[133, 153, 100, 121, 115, 130, 134]
121, 153

[[136, 108, 103, 133, 124],
 [147, 129, 116, 136, 127],
 [131, 116, 118, 121, 138]]
116, 147

[[137, 123, 132, 138, 114],
 [98, 146, 111, 116, 126],
 [134, 143, 149, 121, 116]]
111, 149

[140, 132, 123, 103, 147, 150, 112]
103, 150

[106, 123, 119, 137, 118, 133, 120]
137, 137

[152, 125, 142, 144, 108]
142, 152

[119, 99, 133, 140, 105]
133, 140

[[120, 135, 134, 110, 140, 139, 105],
 [127, 120, 130, 136, 123, 132, 142],
 [123, 123, 126, 135, 124, 111, 143]]
136, 143

[113, 156, 126, 128, 112]
126, 156
---
[[134 135 132 156]
 [133 121 131 153]
 [134 125 132 158]] yields 131

[[129 129 107 140 131 149 128]
 [129 129 117 113 135 111 126]
 [129 129 132 125 131 134 126]] yields 111

[[115 109 128 106]
 [118 106 133 120]
 [142 147 125 145]] yields 133

[[128 118 126 135 127 123]
 [131 105 129 129 117 127]
 [137 131 141 126 129 127]] yields 117

[[128 150 101 143 123 115]
 [130 143 131 127 124 120]
 [133 128 120 117 127 128]] yields 124

[[132 143 104 127 126 133]
 [117 121 119 126 104 128]
 [116 136 140 117 129 103]] yields 104

[[127 135 147 100 118]
 [103 110 106 142 138]
 [109 100 121 117 125]] yields 142

[[122 126 123 127 119 129 128]
 [122 130 128 135 106 138 126]
 [118 115 148 131 131 138 124]] yields 138
---
[[147 148 108 116 153]
 [119 120 158 143 101]] yields 158, 153

[[139 123 124 128]
 [129 127 128 125]
 [103 123 127 131]] yields 139, 131

[[138 121 151 142 137]
 [140 110 125 113 105]] yields 151, 142

[[118 125 139 116 126]
 [155 119 135 122 127]] yields 155, 139

[[123 135 126 125 132 122 149]
 [132 130 126 157 146 135 136]
 [140 105 137 126 128 119 100]] yields 157, 149

[130 148 158 152 126 153 100] yields 158, 153

[156 122 146 127] yields 156, 146
---
[132 120 140 158 133] ⇒ 120

[[110 107 126 114 122 115 127]
 [ 99 115 110 122 120 112 101]
 [130 123 125 129 126 115 123]] ⇒ 129

[[132 133 157 127 130]
 [123 116 149 112 123]] ⇒ 116

[[132 103 147 120]
 [103 131 147 120]] ⇒ 103

[[141 110 149 152 133]
 [116 130 120 128 120]] ⇒ 130

[[132 152 123 131 145 131]
 [112 149 127 135 118 140]] ⇒ 127
---
[[126 125 123 126 113]
 [124 133 118 134 131]
 [138 125 105 124 117]] ans = 126, 117

[110 147 138 102 154] ans = 110, 154

[146 154 138 140 144 144] ans = 146, 144

[106 120 134 133] ans = 106, 133

[[135 116 106 135 126 127 120]
 [135 125 130 115 139 125 126]] ans = 135, 126

[129 140 121 104 128] ans = 129, 128

[[134 121 140 140]
 [120 122 128 154]
 [132 119 140 140]] ans = 134, 140

[[127 146 129 114 117 124 150]
 [128 128 127 127 128 128 128]] ans = 127, 128

[151 121 109 136 108] ans = 151, 108
---
[[143 126 153 112 128 127 130]
 [120 119 115 144 108 117 121]
 [123 140 126 140 117 127 108]]
143

[[113 117 128 119 123 113 128]
 [118 122 131 118 126 119 132]
 [112 103 106 101 115 109 111]]
113

[[144 125 109 134 125 136]
 [128 128 144 101 122 146]
 [144 118 121 141 118 134]]
144

[[123 112 106 109]
 [111 117 128 137]
 [149 149 142 132]]
123

[[156 123 128 114 148]
 [102 133 133 146 115]
 [111 139 149 116 138]]
156

[[111 101 107 123 123 146 120]
 [123 110 112 142 116 128 127]
 [121 121 120 143 121 103 129]]
111

[[127 132 120 115 140 127 115]
 [118 150 132 103 147 149 123]
 [138 143 111 131 140 115 124]]
127

[[111 133 104 121]
 [ 99 146 128 118]
 [109 130 107 118]]
111

[[ 99 124 139 146 153 103]
 [144 152 108 129 127 116]
 [113 143 121 157 155 115]]
99

[[117 122 127 143 139]
 [145 145 128 141 129]
 [116 105 122 119 143]]
117
---
[[129 126 129 125 124 124]
 [128 120 137 147 116 129]
 [145 124 138 151 110 132]] --> 129

[[134 116 128 137 121]
 [133 116 120 134 122]
 [131 128 105 134 121]] --> 134

[[121 145 134 106]
 [146 108 109 154]
 [129 145 145 106]] --> 121

[[100 120 134 123 116]
 [129 123 128 122 113]
 [130 125 125 132 131]] --> 100

[[108 139 150 148 121 136 117]
 [121 137 144 141 140 138 135]
 [116 134 130 145 102 127 119]] --> 108

[[113 138 140 104]
 [135 124 150 147]
 [151 123 143 104]] --> 113

[[123 131 133 123 125 122 136]
 [126 138 154 100 120 118 129]
 [120 141 116 144 135 124 135]] --> 123

[[151 130 119 119 135 140]
 [124 133 131 126 128 135]
 [103 133 139 140 128 119]] --> 151
---
[[121 138 126 122 135 123]
 [127 103 146 134 130 139]] → 138

[[110 114 111 127]
 [131 120 128 126]
 [101 126 124 116]] → 120

[[142 126 113 112 133 126]
 [108 143 126 120 101 111]
 [134 102 117 122 146 142]] → 143

[[122 118 129 126 120 129]
 [111 106 107 113 114 117]] → 118

[[127 110 135 118]
 [129 102 129 101]] → 110

[[126 155 135 126 112]
 [129 124 123 129 128]] → 155
---
[134 109 129 136 157 124] out 157
[130 116 113 155 143 152 144] out 152
[138 130 107 142 144 158] out 144
[116 135 133 109 158 122 148] out 122
[150 140 133 110] out 133
[120 140 125 130 104 129 132] out 129
[120 140 151 103 103 118 143] out 118
[106 124 101 112] out 101
---
[129 134 146 153] >> 153
[102 134 139 148 142 111] >> 111
[118 134 117 121 115 127 154] >> 154
[129 111 101 123 141 126 116] >> 116
[ 99 120 155 147] >> 147
[120 137 128 115 102 148 133] >> 133
[152 126 108 150 130] >> 130
[131 106 133 131 119 126 117] >> 117
---
[131 153 103 128 118] value 153, 131
[155  99 118 134] value 155, 134
[121 143 103 155 152 139] value 155, 152
[141 134 133 117 123 102] value 141, 134
[111 149 122 151 142 139] value 151, 149
[157 112 133 113 132 143] value 157, 143
---
[153 155 118 142] ==> 153

[[131 130 127 117 133 119]
 [141 137 121 130 103 141]] ==> 121

[129 142 103 132 112] ==> 142

[[133 121 140 132 117 103]
 [116 136 128 126 121 125]
 [132 127 123 133  99 135]] ==> 123

[128 100 120 136 144 118] ==> 120

[140 126 134 122 105] ==> 126

[ 98 152 150 120] ==> 98
